Here are a small network's activations along a few directions, averaged over the inputs that share one value of a field.
Values that are neighbours, or in one group, have similar rows; names and order tell nothing.
In the rows, 500 means zero.
Strong random noise was added to every row along 2 fixed directions; ignore it. To show where, here is one row again and again, with new noise each time:
[562 505 311 582 554 509 552 432 443 656 613 630 493 470 435 365]
[574 355 191 860 925 856 381 485 232 445 628 891 355 384 649  58]
[548 410 593 566 643 712 440 540 511 373 404 596 436 499 624 487]
[560 434 372 650 681 668 470 482 409 507 548 688 438 457 554 324]


Field U:
u4: [526 612 489 508 411 339 515 446 387 487 560 212 578 649 467 465]
u12: [510 440 644 405 467 521 483 551 566 465 480 571 512 401 583 527]
u2: [511 591 504 609 521 517 380 539 389 285 534 326 484 647 585 438]
u8: [439 434 616 503 600 635 386 555 457 377 361 517 482 437 563 527]
u3: [480 362 536 329 419 462 463 471 620 625 435 536 509 352 462 647]
u7: [546 572 261 528 432 227 608 369 439 808 744 551 591 423 282 466]
u11: [434 581 322 614 507 418 592 463 340 529 569 475 552 606 493 377]
u5: [475 573 394 611 439 516 506 486 451 428 522 436 582 575 456 443]
u9: [439 540 595 445 456 511 464 625 564 367 470 407 476 592 583 677]
u1: [471 437 405 569 581 522 529 449 530 509 525 735 340 382 519 343]
u10: [447 437 810 486 581 674 344 589 566 236 247 374 470 585 674 598]
u6: [533 345 260 638 867 792 464 567 347 548 638 924 327 231 542 142]
A value of U combines one of 2 hidden first parts with one of 6 second parts; all combinations occur once.
Question: Changing only the second part turns u8 into u11. u7 has the same second part as u8; what does that change turn u7 into?
Answer: u5
Question: Changing only the second part turns u9 into u6. u10 has the same second part as u9; what does that change turn u10 into?
Answer: u3

Field L:
l15: [477 645 638 497 556 633 499 481 613 547 453 592 563 524 414 677]
l9: [456 604 340 630 431 421 523 474 451 544 470 415 673 656 394 378]
l12: [483 550 556 459 505 619 492 501 607 503 392 657 455 404 470 589]
l1: [556 300 691 446 418 493 369 614 620 372 402 358 452 444 522 596]
l17: [559 445 400 376 383 238 501 377 549 753 659 465 528 397 344 479]
l11: [417 552 805 576 512 559 471 648 566 207 276 404 573 689 620 715]
l3: [592 351 549 474 453 600 440 594 553 404 539 388 393 452 603 372]
l6: [574 376 512 400 598 532 534 441 595 481 494 569 486 320 572 406]
l13: [517 455 480 636 694 572 448 466 350 244 451 483 454 639 691 380]
l4: [553 381 517 473 497 552 505 499 513 641 493 673 445 373 460 398]
l5: [390 654 538 513 467 498 618 410 512 508 515 463 519 661 454 614]
l10: [505 535 160 601 516 425 520 373 278 645 714 454 516 601 460 214]
l8: [412 535 444 365 467 280 595 429 588 732 478 592 486 391 435 562]
l14: [477 734 623 485 357 495 595 493 586 599 501 494 593 558 475 698]
l2: [579 503 163 543 427 267 602 442 241 627 879 389 544 492 385 426]
l16: [523 315 563 527 575 630 280 599 436 267 447 442 374 490 693 405]
l7: [428 667 536 347 418 455 624 608 550 598 366 523 534 452 352 739]
The values of L form a ring.
Question: Going along L from l2 by way of its neighbour l10, in what order are l15, l3, l13, l8, l14 met?
Answer: l13, l14, l15, l8, l3
Question: Which values are neighbours of l11? Give them in the order they are listed.
Answer: l9, l5
Question: Which values are neighbours of l6? Give them in the order they are listed.
Answer: l17, l4
Question: Fewest steps between l16 and l7?
Answer: 8

Field F:
f2: [595 254 478 504 579 539 397 485 449 407 534 512 415 342 600 315]
f6: [577 309 779 214 304 374 479 489 713 434 383 232 510 471 510 704]
f4: [489 540 204 559 542 480 493 469 490 855 723 762 444 340 351 324]
f7: [427 486 643 427 487 527 573 563 609 499 382 600 485 456 563 679]
f8: [471 603 663 477 481 572 441 516 536 431 370 385 569 654 585 591]
f5: [433 593 582 405 402 417 645 565 601 571 417 524 507 475 373 709]
f3: [528 466 445 739 715 710 427 508 312 269 465 586 470 552 588 308]
f9: [503 641 491 424 394 377 648 409 587 676 545 573 578 530 347 624]
f1: [506 568 394 583 507 575 402 525 433 391 573 413 535 597 514 417]
f10: [469 559 348 624 535 383 517 464 306 492 599 371 506 599 543 380]
The values of F form 3 separate groups.
Question: Which other values are in the same group as f6? Give them in the order they are listed.
Answer: f2
Question: Which other values are in the same group as f10? Give them in the order they are listed.
Answer: f8, f3, f1

Field T:
t2: [510 605 176 668 654 548 465 478 196 486 653 413 498 570 485 153]
t5: [458 680 306 463 352 311 706 440 469 634 619 350 607 653 275 566]
t9: [499 434 785 564 631 809 447 571 615 243 275 740 470 492 700 587]
t8: [580 135 752 394 439 521 387 582 614 269 321 318 414 384 580 557]
t4: [601 162 434 483 644 591 300 463 432 499 561 535 394 287 695 209]
t7: [543 588 518 681 544 408 459 447 353 365 541 395 482 626 469 464]
t10: [473 429 669 520 720 754 473 586 531 332 347 741 395 402 591 612]
t6: [455 571 750 590 724 729 382 585 518 389 346 704 376 486 680 558]
t3: [453 405 551 426 554 673 487 557 603 473 418 696 509 396 591 617]
t1: [411 565 577 542 442 607 398 619 552 348 437 372 534 658 671 562]
The values of T form 3 separate groups.
Question: Which other values are in the same group as t3? Give them in the order they are listed.
Answer: t9, t10, t6
Question: Which other values are in the same group as t4? Give them in the order they are listed.
Answer: t8

Field C:
c1: [513 501 475 454 280 278 488 418 488 574 663 197 592 551 437 532]
c10: [405 571 707 357 364 436 634 516 665 502 338 498 547 499 433 868]
c2: [529 426 145 462 430 323 589 394 465 861 759 605 478 335 260 331]
c12: [542 467 421 584 551 500 439 457 411 377 555 378 503 556 571 373]
c5: [470 660 692 390 339 442 681 523 605 426 353 371 641 694 425 739]
c6: [574 271 526 438 521 496 455 460 624 555 504 525 421 365 464 430]
c16: [408 564 367 595 573 564 577 478 390 610 562 728 484 451 483 479]
c11: [461 660 487 546 543 563 529 466 469 453 520 574 541 624 539 483]
c7: [523 634 446 431 462 404 554 492 546 726 555 611 515 365 413 569]
c15: [462 691 578 517 367 441 559 504 506 516 443 345 572 664 443 616]
c3: [456 579 309 509 632 611 483 508 396 709 606 792 450 395 426 314]
c9: [413 545 617 636 585 645 402 568 479 233 317 424 529 644 595 510]
c13: [597 299 600 520 655 624 320 531 487 423 460 644 401 293 643 375]
c4: [548 352 428 625 596 591 396 530 347 241 533 423 419 547 631 363]
c14: [528 442 546 577 606 563 395 536 493 347 451 339 410 595 665 419]
c8: [572 489 554 200 214 181 674 518 715 752 500 409 615 456 326 711]
The values of C form 4 separate groups.
Question: Which other values are in the same group as c1? Give them in the order they are listed.
Answer: c12, c4, c14
Question: Which other values are in the same group as c15? Give them in the order they are listed.
Answer: c5, c11, c9
Question: Which other values are in the same group as c7? Give them in the order they are listed.
Answer: c10, c16, c3
